These are the activations of a small neural network, seen along a few directions. Each row is one input.
In each table, some parts of the input vary, and every possible input appears once, in random order.
A made-up example of a description, with smaller parts first: one of 8 places around a ring, together with either a single point or one of 11 places along a line or (one of 2 separate values, together with one of 6 places along a line).
Shared parts are said once, and a part with two or three values counts as separate values.
(in the rows, 128 means zero)

Other details of the inputs shift rows strongly along two fixed directions, in all tables alike. That doesn't count.

Table:
row 1: [111 123 176 102 119  82 123 203 144 156 132 185 113]
row 2: [135 150  85 132 136 157 136  95 123 100 143  82 118]
row 3: [126  92 155 144  94  80 143 183 157 153 108 167 152]
row 4: [ 54  96 158 166 107 185  49 140 103 183 128 110  86]
row 5: [ 96 100 156 157 123 142  70 132 128 162 147 129 121]
row 6: [176 133 120 116 107  52 181 126 167 106 126 148 157]
row 7: [139 186  85  89 136 155 139  99 108  97 154  96 106]
row 8: [144 141 104 112 140 159 140  96 101 109 127  88 115]
row 9: [143 116 143 131  96  85 148 149 148 136 113 154 146]
row 10: [120  88 159 148 123  90 129 172 157 150 110 176 163]
row 11: [140 166 100 123 150 187 123  73  95  91 127 104 126]
row 12: [108 104 141 134 132 160  98 136 103 160 117 112 111]
row 13: [163 113 127 125 105  65 164 144 165 123 127 145 153]
row 14: [154 112 147 134 123  60 168 156 169 118 110 195 181]
row 15: [ 93  85 151 151 108 161  79 153 113 173 132 104 108]
row 16: [148  98 155 127 113  57 169 172 151 143 106 172 152]
row 17: [ 38  91 179 145  94 177  26 189 109 216 157 117  79]
row 18: [162 101 160 131 112  70 147 153 163 138 112 186 172]
row 19: [159 190  68 112 151 143 171  49 122  63 140  88 120]
row 20: [129  89 162 138 121  86 134 172 149 159 103 167 152]
row 21: [176 180  67 103 138 160 179  76 107  64 115  93 135]
row 22: [ 34  98 160 177 124 187  46 143 103 176 132 127  93]
row 23: [158 120 150 131 120  44 177 152 172 114 114 204 180]
row 24: [ 71  81 151 159 133 186  41 142 107 192 137  90  94]
row 25: [116 161  82 132 140 183 139 102 101  90 118  94 123]
row 26: [145 151  87 114 151 162 137  83  99 101 136  76 109]
row 27: [115 137 113 128 151 175 121 110  92 123 113  99 114]
row 28: [ 62 122 154 134 106 159  74 180 110 175 138 135 100]
row 29: [122 133 106 134 157 167 109  97 117 127 140  85 115]
row 30: [172 176  70 105 146 152 186  85 102  60 110  98 138]
row 31: [175 129 134 119 119  41 176 116 169 108 128 169 155]
row 32: [ 61  90 171 169 119 194  30 137 105 185 145 111 101]
row 33: [149 188  91  84 132 151 156 107 104  91 134 115 118]
row 34: [135 144  87 124 138 171 124  92 101 105 138  73 112]
row 35: [162 210  87  68 167 138 162  97 119  68 163 105  98]
row 36: [148 152  97 126 151 164 120  79 116  97 139  99 133]
row 37: [137  89 155 136  91  83 135 168 159 155 123 150 147]
row 38: [182 179  81 103 156 167 159  55 111  62 128  98 148]
row 39: [167 101 147 118 123  72 161 152 154 140 103 167 161]
row 40: [159 162  81 121 166 162 145  67 122  81 140  87 136]
row 41: [114 144 114 132 128 174 109  87 106 121 131  92 103]
row 42: [117 133 105 133 147 159 117 103 109 126 146  80 101]
row 43: [139 140 139 103 106  50 179 183 162 126 124 193 153]
row 44: [120 168  92 128 134 182 132  91  97  94 118  91 117]
row 45: [153 105 137 129 110  51 186 171 162 122 107 178 168]
row 46: [151 166  88 116 136 133 153  73 124  88 132 102 118]
row 47: [155 103 134 133 113  59 162 152 167 131 136 144 148]
row 48: [184 158 143  62 126  50 184 158 159 106 139 176 132]
row 49: [147 151  95 111 156 182 130  77 100 104 123  81 123]
row 50: [167 112 147 121  91  46 174 150 172 130 118 165 161]
row 51: [125 182 108  83 156 169 109 113 100 107 161  96  78]
row 52: [126 178  75 125 141 173 153  85 103  77 119  97 125]
row 53: [ 65  89 154 157 133 161  78 162 106 177 118 124 109]
row 54: [178 106 139 116 101  49 186 161 160 124 107 172 165]
row 55: [168 102 149 124 120  77 156 149 160 134 107 172 170]
row 56: [134  81 162 139 120  57 135 165 167 168 134 154 139]
row 57: [ 74  81 161 161 126 196  41 140 108 184 135 100 110]
row 58: [167 114 156 123 105  41 173 142 167 126 111 192 161]
row 59: [ 96 108 141 151 137 176  85 137 112 148 117 120 127]
row 60: [134 111 140 142 103  70 143 146 167 140 139 142 140]
row 61: [ 83  85 152 162 130 173  49 140 120 177 141 105 113]
row 62: [145 172  93 117 137 142 166  83 114  80 113 117 128]
row 63: [119 165 102 130 148 180 127  78  96  94 121 108 114]
row 64: [142 111 152 143 123  72 133 136 167 136 146 163 152]
row 65: [ 30  97 169 156 105 172  24 184 117 212 174 109  74]
row 66: [143 158  87 114 154 145 171 102 105  84 114 110 131]
row 67: [158 184  78 116 158 144 160  49 120  68 145  97 122]
row 68: [141 115 157 138 118  82 143 148 153 130 115 182 161]
row 69: [140  78 163 132 115  60 132 166 159 170 125 155 140]
row 70: [ 23  87 166 182 110 181  43 159 110 191 128 125  90]
row 71: [ 83  98 164 156 113 153  70 129 119 168 138 125 107]
row 72: [162 149 101 103 148 146 152  87 109 102 120  96 128]
row 73: [124 113 184  95 110  69 124 206 151 166 135 190 114]
row 74: [125 157  86 124 168 188 136  90  97  94 113  97 127]
row 75: [ 52  79 168 184 126 184  20 147 122 195 158 108 103]
row 76: [140 209  86  73 168 158 165 109 102  63 137 125 104]
row 77: [172 102 148 115 110  49 182 161 155 135 107 171 158]
row 78: [103 117 143 151 134 166  91 132 116 140 120 133 133]
Description of these inputs: one of 6 places along a line, together with either one of 2 separate values or one of 11 places around a ring.
Changing only the place on the line of 6 turns row 17 into row 28. The same change can be made to row 8. Which row results?
> row 16
Changing only the place on the line of 6 turns row 70 into row 41. The same change can be made to row 25. Which row results?
> row 37
Which other rows does row 76 become when the choice among 2 separate values takes its other values? List them by row number.
> row 43
Which other rows does row 58 become when the place on the ring of 11 takes its other values? List them by row number.
> row 4, row 9, row 11, row 12, row 18, row 21, row 39, row 54, row 55, row 77
Which other rows does row 34 become when the place on the line of 6 takes its other values? List them by row number.
> row 15, row 30, row 45, row 47, row 54

Table:
row 79: [142  79 162 147 125 103 120 150 141 155 107 156 158]
row 80: [118 144  91 139  93 169 120  86 107 120 142  64  96]
row 81: [100 107 162 156 115 110 107 154 143 144 119 180 146]
row 82: [152 146  97 117 121 125 181 122 113  90  96 131 147]
row 83: [157 155  91  94 130  95 185 138 136  96 138 109 121]
row 84: [128 137 111 109 164 181  96  97  96 133 150  77  95]
row 85: [138 135 101 114 166 168 110 101 111 121 160  70 105]
row 86: [161 173 118 106 138 115 169 106 135  79 117 168 157]
row 87: [187 144 116  85 153 115 154 109 133 108 127 126 138]
row 88: [148 181 115  95 146 123 146 109 132  91 139 145 126]
row 89: [107  86 138 161 103  85 151 172 150 151 106 145 139]
row 90: [117 122 152 131 125  69 124 168 169 142 162 165 128]
row 91: [110 101 151 167 121  69 139 149 171 135 125 180 154]
row 92: [148  93 173 115 128 102 117 154 138 158 118 158 141]
row 93: [117 162 107 147 108 155 102  64 127 108 163  94 108]
row 94: [142  72 151 160 132  76 136 146 163 151 114 145 159]
row 95: [152 155 117  92 122 121 172 134 113 101 108 134 128]
row 96: [ 92  59 170 174  88 138  43 131 138 201 154  94 107]
row 97: [156  89 167 128 123  97 128 155 145 154 108 165 158]
row 98: [ 49 124 132 131 123 226  45 153  74 173 136  74  62]
row 99: [ 64  74 156 174  95 138  95 185 124 187 107 135 127]
row 100: [122 100 130 153 144 154 106 116 121 144 114 112 146]
row 101: [157 162  98  86 129  98 184 131 126 102 129 119 117]
row 102: [149 172 129  99 139 119 154 110 130  90 127 162 136]
row 103: [ 96 173 111 118 155 177  94 102 103 118 162 103  88]
row 104: [ 88 155 103 153 150 194 103  86 106 105 129 111 127]
row 105: [155 155 106 103 120 133 175 129 111  96  99 134 141]
Describe the family of inputs behind these rows.
> one of 3 separate values, together with either a single point or one of 8 places along a line
Changing only the choice among 3 separate values turns row 105 into row 97. The same change can be made to row 99. Which row results?
> row 100
Which other rows agree with row 86 in the choice among 3 separate values? List them by row number.
> row 81, row 88, row 90, row 91, row 93, row 102, row 103, row 104
Which other rows does row 93 become when the choice among 3 separate values takes its other values? List them by row number.
> row 80, row 96

Table:
row 106: [100 128 106 158 149 223  74  67  89 130 130  64 109]
row 107: [147 119 141 114 110  83 161 153 140 133 116 152 138]
row 108: [124 123 145 128 119  99 139 157 146 134 122 167 144]
row 109: [ 77  98 163 144 124 157  74 172 115 176 126 140 109]
row 110: [147 137  87 135 153 157 146  82 112  97 119  89 136]
row 111: [ 98  92 146 169 112 154  88 137 121 155 115 129 136]
row 112: [175 179  91  90 153 132 164  80 121  75 142 110 131]
row 113: [168 124 143 107 120  62 163 152 161 128 135 157 148]
row 114: [143 133 138 121 118  70 166 147 161 116 122 175 153]
row 115: [ 86  96 149 147 105 139  88 160 120 173 135 117 104]
row 116: [151 128 145 124 117  54 164 145 168 120 129 174 149]
row 117: [150 170  81 104 140 155 150  91 112  89 138  85 115]
row 118: [ 80  98 164 151 119 143  66 151 128 175 148 131 101]
row 119: [146 167  93 100 151 166 148  98  97  90 114 104 118]
Describe the family of inputs behind these rows.
> either one of 3 separate values or one of 11 places around a ring
A walk changes only the place on the ring of 11. It starts at row 107 and steps to row 119. List the rest of the walk in order.
> row 109, row 108, row 114, row 116, row 118, row 112, row 113, row 117, row 115
